These are the activations of a small network on made-up records, seen along a few directions, one row for each record.
After each row come some of the record's fields: TAMO, BULA, TUMER, DAF, ZOLO, NOVID.
Not every record has every field; a missing one is left out.
Other fields move the rows too, some of them a lot.
In the rows, zero is written as 500.
Strong random noise was added to every row along 2 fixed directions; ignore it. To show where, here is one row again and again, with new noise each time:
[450 615 503 594 394 458 648 621 433 585 446 425 260 627 537 582 272 353
 715]
[525 505 539 419 480 708 620 613 318 438 508 285 363 414 560 770 218 327
 644]
[488 308 682 337 535 785 338 378 218 528 862 560 595 382 144 530 579 450
 348]
[438 449 615 499 451 565 436 448 337 622 717 598 450 561 238 444 524 437
 485]

[491 398 618 463 472 552 321 219 323 563 728 822 580 612 238 180 729 539
 335]
TAMO is turap, BULA is mil, DAF is mosam, NOVID is tuzip
[438 596 523 583 408 471 629 574 431 591 463 498 261 652 482 555 347 390
 663]
TAMO is turap, BULA is pov, DAF is gena, ZOLO is lek, NOVID is tuzip
[500 493 522 546 532 254 297 342 612 637 609 686 625 604 327 205 651 657
 471]
TAMO is turap, BULA is mil, DAF is mosam, ZOLO is zod, NOVID is tuzip
[466 464 489 434 415 938 751 612 263 260 349 364 402 432 752 778 344 178
 426]
TAMO is nulid, BULA is pov, TUMER is sovif, DAF is mosam, NOVID is tuzip
[309 487 512 683 410 432 539 522 594 622 518 727 469 642 354 386 794 518
 331]
TAMO is nulid, BULA is pov, TUMER is fuf, DAF is gena, ZOLO is lek, NOVID is sof
[453 390 651 374 510 713 378 480 309 594 825 490 496 387 186 619 554 474
 386]
TAMO is turap, BULA is pov, DAF is mosam, ZOLO is lek, NOVID is sof
[508 537 529 491 455 623 643 588 360 462 438 383 316 527 585 696 247 346
 670]
TAMO is turap, BULA is pov, DAF is gena, ZOLO is zod, NOVID is tuzip
[455 485 504 540 496 549 551 539 539 530 508 501 438 486 441 569 527 524
 492]
TAMO is dok, BULA is pov, TUMER is sovif, DAF is gena, ZOLO is lek, NOVID is sof
[473 545 354 532 546 393 610 693 803 481 329 250 540 390 688 714 452 566
 464]
TAMO is dok, BULA is mil, TUMER is fuf, DAF is mosam, ZOLO is lek, NOVID is tuzip
[562 424 507 324 619 709 489 628 523 396 529 164 617 204 590 892 337 512
 472]
TAMO is turap, BULA is pov, DAF is mosam, NOVID is sof
[629 575 445 463 531 403 485 436 524 411 365 427 482 495 709 438 323 533
 686]
TAMO is turap, BULA is rulep, DAF is mosam, ZOLO is zod, NOVID is sof
[632 366 587 280 571 787 410 293 235 320 606 550 607 379 481 486 491 479
 421]
TAMO is turap, BULA is mil, DAF is gena, NOVID is tuzip
[350 512 506 698 453 269 488 544 664 703 620 689 470 622 284 397 729 548
 401]
TAMO is dok, BULA is pov, DAF is mosam, ZOLO is lek, NOVID is sof
[552 623 399 492 549 456 647 743 669 447 297 150 434 380 783 860 204 500
 684]
TAMO is turap, BULA is pov, DAF is gena, NOVID is sof
[429 339 689 475 482 614 292 287 271 634 858 797 542 564  63 297 714 504
 357]
TAMO is turap, BULA is pov, DAF is mosam, ZOLO is zod, NOVID is tuzip
[593 332 597 302 671 603 230 380 480 471 739 445 809 266 289 531 608 667
 352]
TAMO is turap, BULA is pov, DAF is gena, ZOLO is zod, NOVID is sof
[517 315 572 292 628 828 446 550 430 412 693 321 649 166 361 828 552 554
 314]
TAMO is dok, BULA is pov, TUMER is fuf, DAF is gena, ZOLO is lek, NOVID is sof
[517 446 444 485 570 408 423 422 666 480 469 573 654 480 507 371 678 649
 363]
TAMO is dok, BULA is rulep, TUMER is fuf, DAF is gena, ZOLO is lek, NOVID is tuzip
[477 399 590 550 463 576 453 331 353 484 621 787 500 590 314 294 696 464
 411]
TAMO is dok, BULA is pov, DAF is gena, ZOLO is zod, NOVID is tuzip
[493 508 457 580 470 539 612 488 464 393 400 578 492 555 610 447 536 407
 477]
TAMO is nulid, BULA is pov, TUMER is sovif, DAF is gena, ZOLO is zod, NOVID is tuzip
[353 481 496 594 430 482 505 498 578 564 501 647 636 609 443 411 752 496
 236]
TAMO is nulid, BULA is pov, TUMER is fuf, DAF is gena, ZOLO is zod, NOVID is tuzip
[560 436 572 386 520 680 458 457 324 433 591 383 522 390 500 592 372 439
 544]
TAMO is turap, BULA is pov, DAF is mosam, ZOLO is zod, NOVID is sof
[483 390 591 398 496 652 403 408 316 521 715 604 549 432 291 442 699 523
 314]
TAMO is dok, BULA is pov, TUMER is fuf, DAF is gena, ZOLO is lek, NOVID is sof
[428 481 565 513 455 558 501 513 398 612 644 521 431 536 304 521 487 436
 493]
TAMO is turap, BULA is pov, DAF is mosam, NOVID is tuzip
[431 503 496 555 456 537 590 582 545 548 498 448 470 489 500 627 535 509
 425]
TAMO is dok, BULA is pov, TUMER is sovif, DAF is gena, ZOLO is zod, NOVID is sof
[597 548 435 526 584 275 411 429 682 484 380 478 582 495 644 425 425 670
 632]
TAMO is turap, BULA is rulep, DAF is mosam, ZOLO is zod, NOVID is sof
[546 301 475 356 619 704 473 447 569 298 520 451 789 226 527 642 718 615
 168]
TAMO is nulid, BULA is mil, TUMER is fuf, DAF is gena, ZOLO is lek, NOVID is tuzip
[566 539 446 487 537 462 588 551 537 442 374 372 452 460 642 607 330 507
 650]
TAMO is gika, BULA is mil, DAF is gena, ZOLO is zod, NOVID is tuzip
[664 491 504 371 558 561 455 311 347 322 415 546 528 504 674 412 376 501
 602]
TAMO is turap, BULA is rulep, DAF is gena, ZOLO is zod, NOVID is tuzip
[344 518 449 650 474 385 523 616 792 664 519 468 574 522 449 552 702 604
 291]
TAMO is dok, BULA is pov, TUMER is sovif, DAF is mosam, ZOLO is lek, NOVID is sof
[503 492 528 413 548 533 438 589 536 561 632 297 556 343 432 685 446 541
 478]
TAMO is turap, BULA is pov, DAF is mosam, ZOLO is lek, NOVID is sof
[415 422 540 506 530 610 502 600 545 580 629 428 522 399 368 684 564 497
 384]
TAMO is gika, BULA is pov, DAF is mosam, NOVID is sof
[461 491 668 526 393 446 313 268 200 693 799 869 349 740 103 101 616 445
 568]
TAMO is turap, BULA is pov, DAF is mosam, ZOLO is lek, NOVID is tuzip
[475 487 635 486 422 446 324 287 228 663 753 816 384 720 150 117 601 438
 558]
TAMO is turap, BULA is pov, DAF is mosam, ZOLO is lek, NOVID is tuzip
[500 404 638 427 481 677 431 388 235 519 698 596 431 511 290 489 461 416
 524]
TAMO is turap, BULA is pov, DAF is mosam, ZOLO is zod, NOVID is tuzip
[571 558 561 494 451 497 499 429 284 492 503 569 317 608 471 391 320 411
 757]
TAMO is turap, BULA is pov, DAF is gena, ZOLO is zod, NOVID is tuzip
[603 382 491 303 662 573 351 458 554 341 555 436 772 267 494 545 607 608
 341]
TAMO is nulid, BULA is mil, TUMER is fuf, DAF is gena, ZOLO is lek, NOVID is tuzip
[552 530 446 595 516 209 400 317 640 489 396 759 612 646 538 125 682 647
 502]
TAMO is dok, BULA is rulep, DAF is gena, ZOLO is zod, NOVID is sof

Which values does each new row have?
[485 361 621 487 515 472 263 198 420 589 732 828 670 598 192 161 758 618
 332]
TAMO is turap, BULA is mil, DAF is mosam, ZOLO is zod, NOVID is tuzip
[513 605 474 587 486 202 421 437 631 627 476 615 468 657 462 261 523 608
 611]
TAMO is turap, BULA is mil, DAF is gena, ZOLO is lek, NOVID is tuzip
[456 661 473 599 447 308 571 724 629 676 487 315 276 527 500 650 287 488
 755]
TAMO is turap, BULA is pov, DAF is mosam, ZOLO is lek, NOVID is sof
[475 419 501 468 537 506 461 478 530 533 571 542 600 452 376 482 635 576
 354]
TAMO is dok, BULA is mil, TUMER is fuf, DAF is gena, NOVID is tuzip
[519 492 567 438 556 437 359 508 504 611 673 447 506 418 302 520 482 600
 581]
TAMO is turap, BULA is pov, DAF is gena, ZOLO is lek, NOVID is sof
[422 515 475 523 470 491 576 658 577 580 500 352 443 442 524 691 494 500
 457]
TAMO is dok, BULA is pov, TUMER is fuf, DAF is mosam, ZOLO is lek, NOVID is sof
[493 428 470 501 567 473 456 445 649 495 502 561 664 455 470 460 680 648
 330]
TAMO is dok, BULA is mil, TUMER is fuf, DAF is gena, NOVID is tuzip
[478 530 539 489 472 561 550 566 405 555 560 436 398 500 429 601 391 436
 580]
TAMO is turap, BULA is pov, DAF is gena, NOVID is tuzip
[440 611 502 623 446 327 531 592 579 662 506 521 351 620 427 504 433 521
 645]
TAMO is turap, BULA is pov, DAF is gena, NOVID is sof
[452 564 582 608 410 307 403 411 427 709 639 720 384 732 249 216 552 508
 616]
TAMO is turap, BULA is pov, DAF is gena, ZOLO is zod, NOVID is tuzip
[555 416 578 373 559 667 449 455 350 436 576 425 516 399 448 627 388 483
 546]
TAMO is turap, BULA is pov, DAF is gena, ZOLO is zod, NOVID is tuzip
[428 638 356 631 478 376 705 802 813 545 280 213 416 467 748 761 371 494
 565]
TAMO is dok, BULA is pov, TUMER is sovif, DAF is mosam, ZOLO is lek, NOVID is sof
[735 348 545 217 689 712 341 286 340 233 525 444 707 275 595 549 394 570
 513]
TAMO is turap, BULA is rulep, DAF is gena, ZOLO is zod, NOVID is tuzip
[477 555 580 614 428 288 372 366 442 686 627 740 443 724 279 170 586 556
 594]
TAMO is turap, BULA is pov, DAF is gena, ZOLO is zod, NOVID is sof
[512 455 559 464 534 512 395 465 472 546 612 453 546 441 387 510 458 542
 545]
TAMO is turap, BULA is pov, DAF is mosam, ZOLO is zod, NOVID is sof
[436 702 451 665 381 299 660 694 569 662 395 398 216 657 567 558 273 412
 773]
TAMO is turap, BULA is pov, DAF is mosam, NOVID is sof
[422 649 512 670 369 256 523 525 481 726 535 639 270 764 355 286 447 439
 696]
TAMO is turap, BULA is pov, DAF is mosam, NOVID is tuzip
[533 696 440 637 392 282 642 557 465 533 266 463 229 735 701 405 175 369
 909]
TAMO is turap, BULA is pov, DAF is mosam, ZOLO is zod, NOVID is tuzip
[560 359 576 333 572 711 381 332 339 409 631 548 646 410 422 485 554 491
 347]
TAMO is turap, BULA is mil, DAF is mosam, NOVID is tuzip
